Each row below holds a small network's activations on one record, seen along a few directions.
Records have a field called ZUP. Each example row is followed by its value.
The largest differences between rows may come from other fields.
(in the rows, 500 means zero)
Strong random noise was added to every row along 13 fixed directions; ignore it. To show where, here is one row again and again, with new noise each time:
570,677,485,515,412,365,569,554,553,405,515,469,529,625,469,433,485,623,467,528,515,413,446,504,440,421,447,631,466,436,503,419,486
487,450,394,503,331,563,443,605,436,548,711,486,351,418,505,400,460,470,560,334,347,591,595,568,657,516,557,600,509,671,511,703,532
705,575,520,435,382,567,576,428,418,566,682,375,438,514,628,616,565,378,539,501,478,377,625,542,531,597,740,514,427,531,616,497,357
529,498,515,431,502,434,390,548,624,449,499,342,646,578,373,533,425,545,512,317,410,524,441,496,537,544,430,800,479,589,588,659,425
616,426,683,458,493,529,524,384,502,457,419,346,658,488,434,568,242,456,614,252,407,429,320,534,570,537,419,640,645,573,472,377,426
531,504,561,461,523,478,493,449,541,598,468,600,507,516,445,637,439,502,540,381,428,409,585,486,471,583,491,345,498,399,572,410,719
555,358,546,527,539,444,496,509,512,444,619,413,654,441,510,477,469,421,542,463,511,523,489,500,574,563,421,536,495,589,453,562,416
668,529,560,485,342,482,589,457,381,488,789,458,470,425,593,373,476,439,667,529,412,412,579,461,416,684,493,203,412,518,631,387,521
567,470,402,543,486,439,522,672,421,399,723,449,370,393,481,249,452,492,527,425,412,594,558,450,428,452,366,521,409,581,485,650,484
615,629,369,570,702,291,476,679,591,511,531,522,560,590,577,629,624,630,379,510,541,393,607,556,472,424,484,490,476,342,237,533,604
414,425,592,545,548,407,420,416,572,580,533,594,585,505,427,604,515,393,485,387,543,546,643,422,523,622,493,416,451,499,604,545,669
280,604,462,526,368,234,568,538,553,485,668,633,539,627,444,333,442,556,393,342,508,525,641,470,566,630,493,579,418,518,694,381,625
569,436,355,406,692,480,506,704,554,428,444,322,648,535,507,539,484,621,422,517,442,441,376,583,506,407,456,761,500,518,382,599,298
374,542,530,509,406,450,296,451,580,667,540,550,631,570,483,634,512,555,580,361,396,493,552,528,593,705,570,376,557,559,573,534,747
510,673,331,498,445,496,564,604,362,613,644,520,291,500,648,454,535,551,462,503,414,421,635,541,417,507,674,379,459,475,520,440,578

485,257,618,578,538,566,449,603,415,339,549,635,539,479,380,342,591,565,552,414,500,646,319,495,658,346,531,259,597,608,274,579,448 | rolu
303,409,586,394,428,581,448,429,486,599,443,577,608,539,472,457,422,593,578,378,389,518,378,529,653,687,609,303,647,587,588,334,533 | digoz
290,549,266,536,655,547,345,790,364,438,508,491,321,562,467,300,677,633,301,468,460,752,471,451,404,333,667,586,402,648,459,801,371 | kof
509,476,420,579,477,416,416,527,646,543,581,525,481,446,515,530,549,405,461,460,564,595,690,534,701,533,398,739,505,528,375,736,550 | kof
428,514,517,570,347,347,593,481,582,465,638,673,650,582,589,459,563,578,478,547,594,439,540,618,812,586,531,423,599,469,356,314,550 | rolu
365,465,418,487,478,491,714,611,368,376,519,605,522,557,548,295,515,628,404,660,535,437,364,553,467,399,553,381,482,496,487,255,393 | duvo
524,574,503,629,436,310,435,485,702,485,551,544,517,571,432,591,599,438,410,454,643,565,674,501,645,424,427,802,464,470,430,696,599 | bagul
535,431,556,477,680,399,566,502,476,523,592,498,632,548,551,575,661,444,432,603,612,404,574,408,386,543,610,271,371,418,596,400,447 | bagul
459,595,609,479,492,475,445,343,552,488,373,426,612,521,453,512,378,499,589,520,479,485,418,413,298,638,340,458,494,475,680,405,571 | gul
504,533,571,676,421,501,421,368,610,494,426,576,414,470,420,569,613,365,483,669,702,595,577,404,435,344,392,592,441,455,466,689,612 | duvo
617,543,531,471,500,358,486,658,666,321,463,637,546,628,286,438,525,743,515,439,441,441,448,498,488,388,283,455,463,329,424,494,624 | liro
475,441,594,529,292,527,441,490,492,392,527,582,536,455,370,365,253,601,685,267,304,564,336,595,653,551,277,478,627,616,431,477,664 | zabo
389,424,438,685,491,578,492,387,446,638,506,516,323,250,662,464,557,242,485,768,691,616,647,440,479,451,459,470,536,541,400,612,525 | liro
593,446,512,517,408,495,463,580,485,359,654,525,584,520,508,413,615,579,597,620,477,523,433,552,548,531,451,344,442,534,448,592,438 | zabo
493,518,484,473,514,347,468,634,545,366,665,513,500,588,403,329,448,559,437,150,432,642,580,494,661,588,480,666,475,597,487,605,410 | digoz
401,574,629,715,320,452,478,419,467,363,469,681,552,526,474,327,564,598,581,738,619,558,335,462,420,400,356,212,531,486,379,384,665 | gul

Here are new rows. What is ZUP for each?
522,303,370,342,369,657,513,686,471,442,706,547,570,505,557,437,606,636,575,524,335,499,459,708,853,589,662,438,548,629,442,598,326 | rolu
622,461,461,600,473,603,414,565,378,469,670,452,248,348,528,410,585,367,569,475,486,660,604,455,446,377,500,479,439,610,413,818,469 | gul
682,552,322,346,496,593,540,609,581,544,536,368,388,456,564,538,631,528,510,734,473,400,571,518,440,461,518,663,398,426,570,675,345 | rolu
586,723,518,560,445,324,531,472,550,502,595,491,506,553,643,406,564,560,488,558,587,441,571,476,507,595,492,386,539,403,382,348,490 | digoz
546,561,465,377,547,349,593,529,687,419,483,486,635,617,439,548,527,554,403,587,544,384,592,480,426,598,379,683,331,359,684,471,431 | duvo
614,300,605,436,501,502,627,484,557,465,579,756,600,581,436,699,600,485,501,442,525,363,619,617,733,517,601,305,443,385,480,410,577 | gul
590,574,464,532,354,500,546,555,450,412,627,487,344,516,492,381,530,524,490,442,494,524,534,542,582,394,564,623,493,539,442,572,393 | liro
431,288,465,398,567,522,489,597,561,482,546,659,513,458,373,478,590,517,501,586,462,557,597,453,497,564,429,328,345,450,644,614,600 | bagul
